A small network was shown many inputs. Here are its activations along a few directions, one row for each input.
Each table varies a few parts of the input and shows all the possible inputs, shuffled.
Descriptions start from the smaller parts, as in this example, which fits no table here: one of 2 separate values, together with either a single point or one of 9 places along a line or (one of 4 places along a line, together with one of 5 places around a ring).
Shared parts are said once, and a part with two or three values counts as separate values.
In the rows, zero is written as 128.

Other details of the inputs vary at random and push rows far along two fixed directions, the same in every table; ignore that.

Table:
row 1: [114 123 122  88 107  98 144 115 139 135 119 146]
row 2: [134 144 167 215 130 138 108 177 129 122 148 148]
row 3: [126 150 154 199  99 162 138 156 159 135 189 171]
row 4: [138 114  83  83 139 122 106 103 116 111 103  88]
row 5: [111  97 141 119 198 136 108 160  82 115  86 111]
row 6: [148 120  93  33 158 115 156  77 109 132  89  87]
row 7: [133 109  87  99 165 112 109 137  88 114 108  75]
row 8: [150 141 120 146 124 135 137 133 146 122 133 138]
row 9: [107 161 146 166  87 130 147 122 181 122 166 161]
row 10: [123 142 189 168 113 156 126 127 134 134 162 164]
row 11: [111 119 130 157 198 140  77 193  99 119 126 114]
row 12: [116 135 145 149  68 149 173 106 163 160 144 171]
row 13: [116 128 105  96  98 112 148  99 165 110 147 118]
row 14: [133 115 125 103 119 138 171  96 130 130 117 135]
row 15: [115 110 119 122 146 121 127 131  95 151  89 111]
row 16: [153 108  69  62 141  87 136  88 128 123  89  66]
row 17: [119 136 146  96 149 113 108 145 112 135 113 122]
row 18: [125 138 107 118  68 119 165  60 185 130 176 151]
row 19: [110 112 149 167 151 155  93 157  96 145 106 147]
row 20: [119 164 156 199  75 132 150 128 165 132 178 162]
row 21: [138 130 143 179 155 170  88 203 101 116 130 120]
row 22: [144 112  80  91 168 131 115 142  96 113 109  87]
row 23: [128 146 105 123  93 121 147  76 163 124 146 143]
row 24: [149 133 112  66 148 115 130 125 101 143 105 110]
row 25: [ 98 130 131 105  66 117 180  73 182 150 134 153]
row 26: [161 110  82  90 174 124 110 137 111 122  89  81]
row 27: [126 113 145 148 155 134  83 173  81 137 113 153]
row 28: [124 100 135 122 165 144 118 122  90 121 100 128]
row 29: [132 135 163 141 150 135  86 161  92 137 128 143]
row 30: [138 129 152 199 174 151  68 187 102 112 124 143]
row 31: [120 144 169 201 138 142 102 182 146 114 146 157]
row 32: [137 121 126 119 136 128 124 156  99 145 114 147]
row 33: [118 133 149  91 129 119 151 101 142 126 128 123]
row 34: [123 143 115 132  65 108 177  76 179 134 177 139]
row 35: [121 135 141 161  74 144 138 110 163 117 182 157]
row 36: [143 137  91 116 169 133 117 140 107 123 106 107]
row 37: [129 146 164 135 113 115 126 142 114 146 139 137]
row 38: [149 116  84  79 108 107 138  67 160 120 116 106]
row 39: [135 130  86  77  80 100 164  70 156 119 125  90]
row 40: [136 111  88  77 154 103 120 115 142 115  95  84]
row 41: [132 137 144  99 107 111 167  81 136 137 136 116]
row 42: [108 149 164 174  68 146 137 141 183 116 173 154]
row 43: [119 111 166 170 161 144 122 162  86 126 115 130]
row 44: [124 118 146 153 152 119  97 184  76 142 110 137]
Description of these inputs: one of 4 separate values, together with either one of 5 places around a ring or one of 6 places around a ring.
Q: Changing only the choice among 4 separate values turns row 34 into row 11. The same change can be made to row 20. Which row results?
A: row 9
Q: Changing only the choice among 4 separate values turns row 13 into row 35. The same change can be made to row 33. Which row results?
A: row 10
Q: Which other rows agree with row 3 in the choice among 4 separate values? List them by row number.
A: row 6, row 8, row 12, row 14, row 21, row 22, row 24, row 26, row 32, row 36
Q: A walk changes only the place on the ring of 5. It starts at row 10 and steps to row 29. List the rest of the walk in order.
A: row 27, row 19, row 28

Table:
row 45: [135 164 152 183 143 152  73 219  98 125 141 141]
row 46: [101 138 171 223  94 156 110 167 186 113 163 158]
row 47: [170  89  41  58 162  85 118 110  87 121  78  51]
row 48: [119 162 132 128  99 123 120 135 164 111 156 136]
row 49: [135 122 143 138 116 150 171  91 128 110 144 135]
row 50: [115 135  91  93  84  88 135  93 173 113 143 129]
row 51: [131 111 117 201 125 147 106 145 126 100 154 131]
row 52: [123 120 111  10 129  73 178  59 121 113 104  92]
row 53: [103 141 175 193 160 137 101 218  61 161 114 140]
row 54: [147 130  57  11 195  71 118  95 124 111 105  44]
row 55: [103 132 153 133  64 128 192  73 221 137 141 189]
row 56: [155 139  92 137 143 138 136 103 157 107 158 106]
row 57: [111 103 136 154 142 185 120 139 106 129 146 153]
row 58: [105 135 179 162 127 126 119 159 147 136 139 194]
row 59: [130 155 193 141  75 127 171 131 131 134 161 168]
row 60: [124 112 111 133 136 142 149  95 142 127 116 169]
row 61: [114 123 155 190 141 115  73 191 115 113 158 130]
row 62: [151 171 151 193  49 163 152 142 187 135 186 169]
row 63: [100  89 110  63 167 137 122 116 110 122  89  91]
row 64: [112 144 153 100  26 132 188  83 174 160 181 182]
row 65: [173 142 129 168 194 151  86 203  94 132 136 102]
row 66: [115  90  85 135 235 142  95 160  35 129  61  76]
row 67: [ 99 108  98  68 188  80 116 130  72 137  70  78]
row 68: [105 108 103  18  91 102 165  57 152 138 136 126]
row 69: [114 118 197 168 190 155 108 193  91 104 109 121]
row 70: [144 155 232 225  65 173 168 169 139 140 188 196]
row 71: [141 115 132  94 214 117  51 159  27 149  57  91]
row 72: [144 170 168 197 146 146  90 208 118 132 174 146]
row 73: [143 118 123 158 181 114  56 209  62 122 111 100]
row 74: [123 119  89  86  45  83 187  33 218 109 145  99]
row 75: [156 124 151 135 151 142  99 133  84 157 105 135]
row 76: [ 91 105 116 110 173 113 135 130 102 132  74  82]
row 77: [140 156  80 116  43 138 190  39 214 105 168 141]
row 78: [106 140 230 224 113 163  98 152 145 135 153 171]
row 79: [121 111 154 114 233 118  33 177  35 127  75 103]
row 80: [152 108 122 125 177 139 117 159  91 150  77 148]
row 81: [159 122  53  72  91 103 156  79 158 134 115 104]
row 82: [141 102 106 108 206 141  76 109  52 122  73  98]
row 83: [124 130 106 188  91 156 128 118 163 110 163 156]
row 84: [137 139  76  80  84  91 140  94 153 133 125 117]
row 85: [117 145 182 211  38 148 191 129 161 174 174 188]
row 86: [118 147 138 163 128 154 108 159 162 102 135 118]
row 87: [146  96  66  12 111 120 172  64 114 150  99 105]
row 88: [124 142 147 118  86 113 159 110 153 157 132 189]
row 89: [143 136  55  23 111  82 184  26 208 107 129  61]
Q: What do these inputs look like to the network?
A: one of 5 places around a ring, together with either one of 4 places along a line or one of 5 separate values
Q: Changing only the place on the ring of 5 turns row 62 into row 48. The same change can be made to row 47. Which row results?
A: row 61
Q: Changing only the place on the ring of 5 turns row 88 into row 60. The same change can be made to row 59. Which row results?
A: row 49
Q: Change only the choice among 5 separate values in row 87. List by row number the other rows that result.
A: row 70, row 75, row 80, row 85
Q: Which other rows agree with row 86 in the place on the ring of 5? List them by row number.
A: row 46, row 55, row 63, row 69, row 74, row 76, row 78, row 89
